Each row has a name. Each piece below is followed by the name of the row it came from, unless a question asks for something else. Each question is about the rows just above it. Places in a row count from 0.

[131 119 120 160 161 132 157 160 133 145 161 169  89 121 101  94 150 163
 169 100 162 162  94 118 157 121 117 169  91 161 161  94 169 163 143 161
  87  90  94  95 136  91 158  87  89 169  89]  piga
[142 149 149 117 169 131 112 117 118 100 115  90 106 148 169 105 169 163
  88 157 115 116  93 147 153 148 151  86  90 116 118 148  97 117 169 117
 104 159 147 144 113 166 162 105 108 139  92]  Gazo
[111 102 102 140 166 102 142 141  96  87 142 100 169 103 168 169 169 162
  93 111 139 142 147 103 169 101 105  90 128 142 143  88 104 141 170 138
 167  91  88  88  92 103 170 167 169 161 139]  Vapi
[114 120 118  90 123 120  94  91 124 152  91 131  86 121 136  87 114 121
 152 129  93  90  99 121  98 119 123 159 116  91  92 167 111  92 118  91
  87 163 168 166 134 151 100  87  86 100 104]  Nat
[104 119 120  91 169 128  91  92 125 131  90  99 153 122 149 155 170 163
 118 110  91  91 136 121 164 118 114 131 139  91  92  88  94  91 168  91
 156  89  89  92 132  93 166 158 150 132 142]  Kam
[ 90  89  89  90  94  90 102  93  95 126  93 125 144  88 132 140 109  98
 152  95  94  92 167  90 121  89  90 161 169  93  94 153  97  93 111  90
 152 130 154 143  97 114 110 150 143  99 168]  redes
[160 168 168 106  91 165 106 106 165 161 104  96 146 168  96 132  87  97
  92 170 103 103 150 168  88 168 168  92 155 103 102 168  97 103  88 107
 152 170 169 169 164 170  86 151 143  88 157]  sedus
[ 90  86  87 160 157  87 157 159  86  86 162 122 117  87 170 121 168 104
 121  91 161 162 111  87 147  86  88 118  98 161 161 147 137 161 169 161
 110 138 146 114  86 136 148 110 121 163  98]  bovu
[113 101 100 164  92 109 165 164 115 134 166 169 148 101  90 154  93  99
 169  95 165 167 152 102 117 100 101 169 147 165 164 100 169 165  94 165
 141  93 100  96 118  90 103 142 152 151 145]  zura
[169 169 169 151 103 169 147 151 170 169 151 163  87 169  86  87  88 133
 163 164 153 153  91 168  93 169 169 164  90 151 150 166 167 151  89 152
  86 165 167 167 170 157  90  86  87 133  89]  zuvid
[150 145 145 157  89 153 158 156 156 149 157 155 166 145  88 163  89 102
 130 129 157 157 160 144 102 146 142 109 153 157 156  94 161 157  88 158
 166 100  93 100 154 103  94 165 166 120 156]  tebu
[166 169 169 141 168 168 133 141 166 148 140 121  94 169 123  98 153 169
 103 164 141 141  87 169 139 168 168  92  87 140 141 104 147 140 150 143
  90 125 104 122 167 139 152  90  95 146  87]  zare
Move every entry of [100] by +1 step of 1. => [101]
Shift each entry of [141 141] by -1 times 1: => [140 140]

[137 132 156 136 105 107 137  99  98 163 102 133 132 148 106 111] -> Laf
[158 150 128 108 124 131 127 145 128 142  83 125 125 156  85 153] -> nera
[143 121 138 113 131 120 115 127 137 144 127 122 121 116 131 127] -> Petep
[135 126 123 171 137 109 165 100 109 115 136 125 126 168 137 113] -> ruga
[117 158 150 128 108 124 131 125 116 146 107 157 158 130 108 131] -> tifi
[ 98  91  85 147 106 174 144 157 130 100 118  91  90 143 106 147] -> tev
[159 103 136 111 142 104 107  92 113 149 143 105 103 126 142  96] -> ludo
[131 140 128 131 145 125 133 149 163 118 136 140 141 118 143 150] -> meli
Where does [138 113] start? Give its row and place. => Petep, 2
Row and place where [128 142  83] starts: => nera, 8
[158 150 128 108 124 131 125] begins in row and place => tifi, 1
Move every entry of [149] by -1 step of 1. => [148]
[103 136] with -1 step of 1 on every entry: => [102 135]
Move every entry of [145 125] by +1 step of 1. => [146 126]

